Each row below holds a small network's activations on one input, seen along a few directions.
In each table, some parts of the input vary, and every possible input appears once, in random order.
A made-up example of a description, with smaller parts first: one of 6 places along a line, together with either a single point or one of 11 places along a line or (one of 3 separate values, together with one of 5 places around a ring).
Shared parts are said once, and a part with two or three values counts as separate values.

Other details of the inputs vary at random and push rows far along three fixed directions, the same in every table; ignore that.
These rows show it; all are for the same input, with only those details redrawn:
[ 19  21  11 -46 -27 -27   8  18   4  12  37 -36  -7]
[-50 -13  27 -23  -9  36  25   3  30 -31 -19   7 -12]
[ 22  -1 -13   5   7 -84  -1  15  -4  -5  22 -24  -6]
[  64  -18   49  -19   26   64   16   21  -36   51 -101  -35  -21]
[-63 -12   5  -7 -12 -14  19  -2  37 -50  19  13  -6]
[ 38  -5  12  -7  11 -26   4  18 -16  20 -23 -27 -14]
[-25 -27   5  14  14 -22  15   1  12 -28 -24   8 -10]
[ 27  16   5 -36 -20 -44   5  20  -1  12  32 -37  -6]

Rows:
r1: [ 29  33  -7 -52 -26  35 -13  -5 -12  33  48 -23   6]
r2: [-26  -6   4  50  18 -21   1   7   3  -4 -46  25  -5]
r3: [ 84  -7 -25  53  54 -60 -12   5  -4 -27  28  18   8]
r4: [  2  44 -10 -70 -55  18 -10  -4   7  14  89 -24  12]
r5: [-35  12   6 -18 -23  57  -1 -16  14  -5  13  14   8]
r6: [-59 -16  -6  10   0 -42  13  -3  33 -53  21  16  -8]
r7: [-59 -18  19 -23 -18  52  21 -14  19 -15 -20   6  -7]
r8: [ 69 -24  39  -2  37  36  13  19 -40  47 -99 -32 -21]
r9: [ 47 -17 -19  21  29  -4 -17  -5 -37  24 -26  -6   5]
r10: [  9  29 -27 -14 -25 -18 -17  -7  -3  12  67  -7  17]
r11: [ 20  11  17  -9 -14  15   1   6 -21  50 -28 -21  -5]
r12: [ 24  21   6   6   5 -45  -3  32  -4  12  -5 -17  -3]
r13: [ 50 -17 -13  29  30   7 -14  -8 -36  29 -32  -1   4]
r14: [  1 -13   6  22  27  44  12 -12  33 -57  17  49   4]
r15: [  1  -4 -14  19   9   9 -14 -15  -8   3  -3  15   8]
r16: [-39 -30 -35  40  23 -18 -12 -26   7 -42   3  37   8]
r17: [ 12  56  21 -40 -48   7   0  26   2  44  27 -25   6]
r18: [-34  13  20 -58 -48  44  13  -3  16   2  24 -17   2]
r19: [ 30   6 -33  16   8 -34 -20  -9 -17  11  34  -3  11]
r20: [ -6  30  45 -37 -18  62  13  29  14  12 -30  -9  -6]
r21: [-39 -24 -27  48  18  -8  -9 -26   7 -30  -4  41   9]
r22: [-53 -19 -23  28   5 -11  -5 -23  16 -37  13  31   6]
r23: [ 31   5  -4 -16   1  18 -13  -5 -20  25   0 -13   0]
r24: [-46   1  15  17   9  -6  10  20  25 -32 -29  20  -7]
r25: [ 21 -24   9  36  50  47  10  -7  20 -49 -20  49  -1]
r26: [ 46   0 -10   8  17  13 -17  -7 -28  32 -11  -4   2]
r27: [-11  -2  19 -22  -9   2  15   8  14 -13   0 -12  -8]
r28: [  6 -23 -10  38  24   9  -8 -15 -19   7 -41  16   6]
r29: [  4  21 -36 -14 -19 -50 -19  -6   1  -6  78 -12  13]
r30: [ 18   7 -20  56  14 -99 -16  21 -15  13  -3   2   3]
r31: [-60  -5  22  -2 -21  53  16  -8  15   1 -34  14  -2]
r32: [  2 -29 -33  64  36 -48 -18 -16 -18  -8 -25  23   7]
r33: [-66  -2  19  -4 -27  43  16  -8  19  -3 -24  15   0]
r34: [ -5  14 -26 -20 -32 -76  -4   0   2   0  74 -30   5]
r35: [ 30   9   0 -14  -3  22 -11  -3 -21  32  -3 -14   2]
r36: [-31   7  10 -25 -18  65   1 -15  11  -3   4   9   3]
Changing only one part turns r13 into r26. The same change can be made to r12. Which row results?
Answer: r24
What do these inputs look like to the network?
Answer: one of 3 separate values, together with either a single point or one of 5 places around a ring or one of 6 places around a ring
Which other rows does r30 become when the choice among 3 separate values takes its other values? List them by row number.
Answer: r2, r17

Rows:
r37: [-66 -27  12  11   0 -44  31   7  28 -46 -16   3 -15]
r38: [ 15  -8  21  -3   9  19  10   5   2  -1 -26   8  -9]
r39: [ 61 -27   4  26  54  25 -11   6 -48  32 -80 -11  -7]
r40: [ 28  38  30 -36 -28  18  14  26  13  12  24 -18   2]
r41: [-61 -29   6 -11  10  81   8 -26  27 -41 -24  32  -5]
r42: [-11  21 -13 -28 -20 -15 -13   2  12  -6  51  -2   3]
r43: [ 40 -12  -3  18  16  29 -10  -8 -34  33 -30  -2   9]
r44: [ 31  -1 -16   2  10 -94 -14  24 -32  39 -18 -50 -13]
r45: [ 11   2  12 -11 -10  56  -1 -16 -13  32 -21   6  -2]
r46: [-31 -19  -9  65  17 -12  -4 -13   0  -5 -36  39   6]
r47: [ 20 -15  11 -29   4  35  12  -6   2 -11   6  -6  -4]
r48: [ 34  -2  -4 -25  -9  51  -5 -24 -23  29  10 -13   7]
r49: [-22 -10 -30  58  14 -32 -13 -18   3 -11   6  30  11]
r50: [  8  41  -6 -40 -56 -64  -4  14 -11  59  50 -57  -1]
r51: [-16  32  28 -43 -30  52  17  11  39 -24  42   6   2]
r52: [ -8   5  -3   7   9   0  -8   5   3 -13  -5  12   2]
r53: [-22  -2  -5 -11  -6 -13  12  -4  31 -48  45   9   3]
r54: [-12  14 -36  51  16 -92 -20  16   2 -29  23  16  13]
Changing only one part turns r40 into r46. The same change can be made to r38. Which row results?
Answer: r45
What do these inputs look like to the network?
Answer: one of 3 separate values, together with either a single point or one of 5 places along a line
Which other rows does r54 become when the place on the line of 5 takes its other values? List them by row number.
Answer: r39, r41, r42, r52

Rows:
r55: [ 19  -3 -31  26  12 -64 -16  -3 -16   6  19  -7   5]
r56: [ 16  -3 -30  17   8 -62 -14  -3 -11   0  29  -6   5]
r57: [ 10 -12 -10  29  19 -49  -2   8 -10  -1 -16  -2  -3]
r58: [  7  21  29 -43 -28  82   4   1  -8  36 -16 -12   1]
r59: [ -1 -44  -3  43  42   7   3 -13 -11 -15 -58  20  -7]
r60: [ 20  36  -9 -28 -26   1  -8   2  10   0  71  -5  14]
r61: [  8 -16 -26  37  21 -51 -10  -5 -13  -4  -3   4   3]
r62: [-62 -19   7  28   8   9  12  -5  24 -35 -31  33  -4]
r63: [ 11  26   7 -35 -25  -7   3  14   4  12  33 -24   0]
r64: [ 61  23 -23   3   4 -41 -20   5 -14  16  46 -11  10]
r65: [ 60   5  13 -21   3  32  -7   5 -34  51 -28 -27  -3]
r66: [101  -1  32  -5  32  85  -6   8 -48  65 -75 -14  -7]
r67: [ 12 -10  25 -12   8  36  11   6  -5  10 -36  -8 -10]
r68: [  4  31  27 -42 -32  38   8  16   5  25   2 -19  -2]
r69: [ 18 -24 -13  31  28 -22  -6  -5 -21   4 -27   2   0]
r70: [ 20  -4 -18  26  12 -37 -14  -2 -20  17  -4  -4   4]
r71: [ 16 -18  -8  33  29 -44  -1   7 -13  -2 -27  -1  -7]
r72: [ -3  24  17 -59 -38  54   8  -2  12   9  36 -14   3]
r73: [-50 -29 -15  28  15  -6   6 -21  21 -47  -3  32   0]
r74: [-42  -1   9  -4 -10  12  10   0  21 -22   1  11   0]
r75: [-7  4 -5 -6 -8  5 -5 -6 -1  3 11 -1  4]
r76: [-56 -27  -1  32  10  29   5 -20  12 -25 -35  36   2]
r77: [-49   5  12 -15 -16  25  10  -1  27 -23   4  11  -3]
r78: [-59  45  -5 -44 -60 -22   4   6  45 -29  94  -2  10]
r79: [-54 -26  11  20  14  20  14  -6  22 -38 -36  29  -8]
r80: [ 42  21 -20 -10  -7 -81  -8  16  -6  12  53 -32   0]
r81: [-42  -2  25 -28 -14  52  18  -3  29 -24  -4  10  -7]
What do these inputs look like to the network?
Answer: one of 3 separate values, together with either a single point or (one of 2 separate values, together with one of 4 places along a line)
Which other rows does r76 become when the choice among 3 separate values takes its other values? List them by row number.
Answer: r58, r70
Which other rows does r65 become when the choice among 2 separate values takes its other values? List them by row number.
Answer: r63
